Each row below holds a small network's activations on one input, seen along a few directions.
In each table, some parts of the input vary, and every possible input appears once, in random order.
A made-up example of a description, with smaller parts first: one of 5 places around a ring, together with either a single point or one of 11 places along a line or (one of 3 separate values, together with one of 4 places along a line).
Shared parts are said once, and a part with two or three values counts as separate values.
In the rows, 128 means zero.

Other details of the inputs vary at random and push rows far along three fixed directions, the same in every table; ignore that.

A family of inputs:
row 1: [166 118 143 114 125 125 143 133 173 142 114 118]
row 2: [126 132 122 142 124 103 117 145 143 143 145 126]
row 3: [119 117 147  63 147 162 178 121 113  73 100 133]
row 4: [126 137 120 149 139  90 119 137 141 144 138 121]
row 5: [ 97 130 130 110 136 118 139 131  84  91 130 129]
row 6: [ 97 135 103 157 119 159 112 103  89 147 108 145]
row 7: [149 103 157  89 115 152 158 131 161 133 107 126]
row 8: [163 105 148  91 121 169 147 133 185 130 118 132]
row 9: [117 131 113 130 141 105 115 103  97  96 151 128]
row 10: [136 130 115 141 126  95 114 115 145 144 142 126]
row 11: [110 134 108 173 131 157 108 126  85 137 114 130]
row 12: [114 132 136 122 141  78 133 133  89  90 133 114]
row 13: [134 120 128 147 124 104 113 139 135 137 151 123]
row 14: [160 103 151  91 117 156 159 133 173 139 113 122]
row 15: [133 128 135 148 122  75 107 145 142 154 138 118]
row 16: [151 120 136 110 133 127 147 139 181 137 122 131]
row 17: [ 95 138 101 166 114 199 116 128  96 155 106 141]
row 18: [134 132 120 141 123  93 111 113 143 131 151 123]
row 19: [135 131 132 137 124 105 116 137 138 140 139 112]
row 20: [134 128 124 141 142 109 120 139 149 124 144 133]
row 21: [109 142 133 104 129 115 132 119  82  91 137 143]
row 22: [131 136 108 204 103 164  94 139 144 200 105 131]
row 23: [131 131 128 156 118  85 111 144 143 145 158 115]
row 24: [125 134 121 105 111 226 146 105 104 139  91 158]
row 25: [144 122 132 147 126 104 105 141 150 152 140 121]
row 26: [164 110 148  98 119 153 147 132 176 153 107 119]
row 27: [ 99 133 130 109 150 105 145 122  85  87 125 120]
row 28: [117 131 125 118 154 119 136 120 104  92 133 121]
row 29: [115 149 127 120 126 104 117 121  93  97 158 134]
row 30: [130 136 124 145 130 119 121 133 146 145 128 119]
row 31: [144 128 148  73 136 120 143 114 118  71 150 137]
row 32: [ 92 141 102 156 128 202 128 122  90 138 100 145]
Each input here is: one of 4 places along a line, together with either one of 2 separate values or one of 6 places around a ring.
The inputs of row 18 and row 9 match in every part but the place on the line of 4. If row 30 is changed in the same way as row 18 into row 9, which row does it become?
> row 28
Start at row 3 and move only the place on the line of 4, one step at a time. The first step leads to row 16. Which rows follow, in order?
> row 32, row 20
Change only the place on the ring of 6 in row 3. List by row number the other rows that result.
> row 5, row 7, row 12, row 15, row 27

A family of inputs:
row 33: [119 116 123 144 128 172 134 140 129 155 103 122]
row 34: [162 120 128 139 113 169 121 129 195 177 114 134]
row 35: [101 142 111 178 127  76 109 154 110 151 144 114]
row 36: [118 132 128  99 140 117 137 116 113  92 138 130]
row 37: [124 126 117 138 129 144 121 120 125 126 133 136]
row 38: [104 139 108 153 125 153 117 113  80 135 117 138]
row 39: [127 132 114 162 125 120 102 126 116 146 138 130]
row 40: [151 125 134 166 119  95 109 158 181 168 125 123]
row 41: [159 125 119 157 110 164 113 134 187 189 115 134]
row 42: [106 138 119 141 130 114 118 115  85 115 139 126]
row 43: [119 129 137 120 158  57 133 147 108  86 158 101]
row 44: [144 112 154  76 149 130 163 136 133  78 115 114]
row 45: [107 144 114 150 123 131 106 132  89 126 150 145]
row 46: [127 125 140 108 140  68 146 147 128  96 147 101]
row 47: [157 120 152 121 132  83 135 151 179 131 128 117]
row 48: [128 130 146  79 128 110 145 126 101  74 147 128]
row 49: [110 125 137  94 144  98 158 138 101  89 130 109]
row 50: [133 134 144  93 126  88 132 133 128  98 160 136]
row 51: [ 91 138 109 179 133 150 116 137  87 154 107 129]
row 52: [118 116 119 112 121 205 143 106 116 132  97 150]
row 53: [176 110 157  99 119 101 136 127 194 132 138 116]
row 54: [105 149 101 177 137  82  87 132 103 129 167 128]
row 55: [144 116 153  31 147 175 187  99 126  52 108 124]
row 56: [112 129 136 124 147  52 135 146 114 102 154 103]
row 57: [164 124 127 154 103 176 118 129 192 203 102 143]
row 58: [173 119 161  86 112 111 141 139 195 130 146 135]
row 59: [102 144 102 166 129 137 109 117  76 133 127 136]
row 60: [137 134 135  95 142  79 138 124 137  96 148 120]
row 61: [117 138 137 101 127  99 132 128  90  86 152 131]
row 62: [114 140 107 176 119 123  99 125 127 155 139 144]
row 63: [131 120 151  94 145 127 159 133 127  96 112 117]
row 64: [111 124 115 119 122 208 141 105 108 132  96 151]
row 65: [118 129 123 100 133 182 146 106 112 113 104 139]
row 66: [109 133 106 182 122 127 108 153 119 167 126 119]
row 67: [169 124 144 116 120 104 129 132 206 149 139 125]
row 68: [126 117 135  80 143 116 153 110 111  66 144 126]
row 69: [103 136 111 152 119 156 112 113  86 132 119 131]
row 70: [ 92 148 102 162 136  99 105 120  65 124 141 135]
row 71: [153 119 146 112 118  83 120 127 170 133 143 118]
row 72: [168 117 145 110 131  89 130 131 176 125 148 117]
row 73: [130 124 128 113 130 139 136 116 131 107 131 134]
row 74: [116 150 108 168 130  88 102 131 119 141 151 128]
row 75: [107 135 117 143 121 149 118 113  93 131 120 131]
row 76: [164 124 129 151 108 148 115 131 189 186 116 136]
row 77: [108 144 104 159 138 124 107 123  84 126 141 131]
row 78: [113 135 120 132 140  63 117 123 110  96 170 126]
row 79: [136 124 141  93 119 138 136 129 117 102 138 132]
row 80: [113 138 122 130 116 164 124 125 100 127 128 150]
row 81: [ 83 137 104 172 134 132 118 138  75 137 119 120]
row 82: [ 94 137 112 158 134 147 121 138  80 134 101 136]
row 83: [162 110 139 115 127  95 123 131 187 130 155 124]
row 84: [123 131 116 155 117 138 109 122 122 160 120 138]
row 85: [152 129 121 167 103 155 103 133 196 199 120 143]
row 86: [122 138 137 109 124  70 120 136 105  97 164 129]
row 87: [113 145 110 158 133  86 101 129 117 124 158 128]
row 88: [133 118 132  77 129 230 168 100 113 119  77 144]
row 89: [159 115 152 125 135  95 130 153 182 135 132 112]
row 90: [116 128 114 147 122 177 119 113  97 140 113 133]
row 91: [140 131 124 167 112  88  93 134 158 175 144 128]
row 92: [114 147 104 167 127 123 107 126 112 144 135 131]
row 93: [153 110 147 123 121 105 136 153 195 168 121 114]
row 94: [130 111 157  57 151 163 184 122 108  63  96 116]
row 95: [ 94 135 118 155 137 136 123 137  87 135 108 130]
row 96: [178 113 157  90 125 103 146 125 194 128 132 121]
row 97: [127 122 137  94 136 125 139 112 103  84 137 116]
row 98: [108 116 128 113 131 227 160 122 102 140  64 135]
row 99: [169 109 137 128  99 204 133 118 190 185  88 140]
row 100: [122 111 139  93 135 224 174 119 110 116  69 127]
The inputs of row 43 and row 100 match in every part but one. If row 45 is changed in the same way as row 43 into row 100, which row does it become?
> row 80
What is each input in this table made of?
> one of 4 places along a line, together with either one of 2 separate values or one of 5 places along a line or one of 10 places along a line
Change only the place on the line of 5 in row 98. List by row number the other rows that result.
> row 49, row 82, row 93, row 95
Change only the place on the line of 4 in row 35. List by row number the other rows that result.
> row 46, row 49, row 66
Change only the place on the line of 4 in row 63. List by row number the other rows that result.
> row 89, row 94, row 95
Change only the choice among 2 separate values in row 80. List by row number the other rows that result.
> row 48
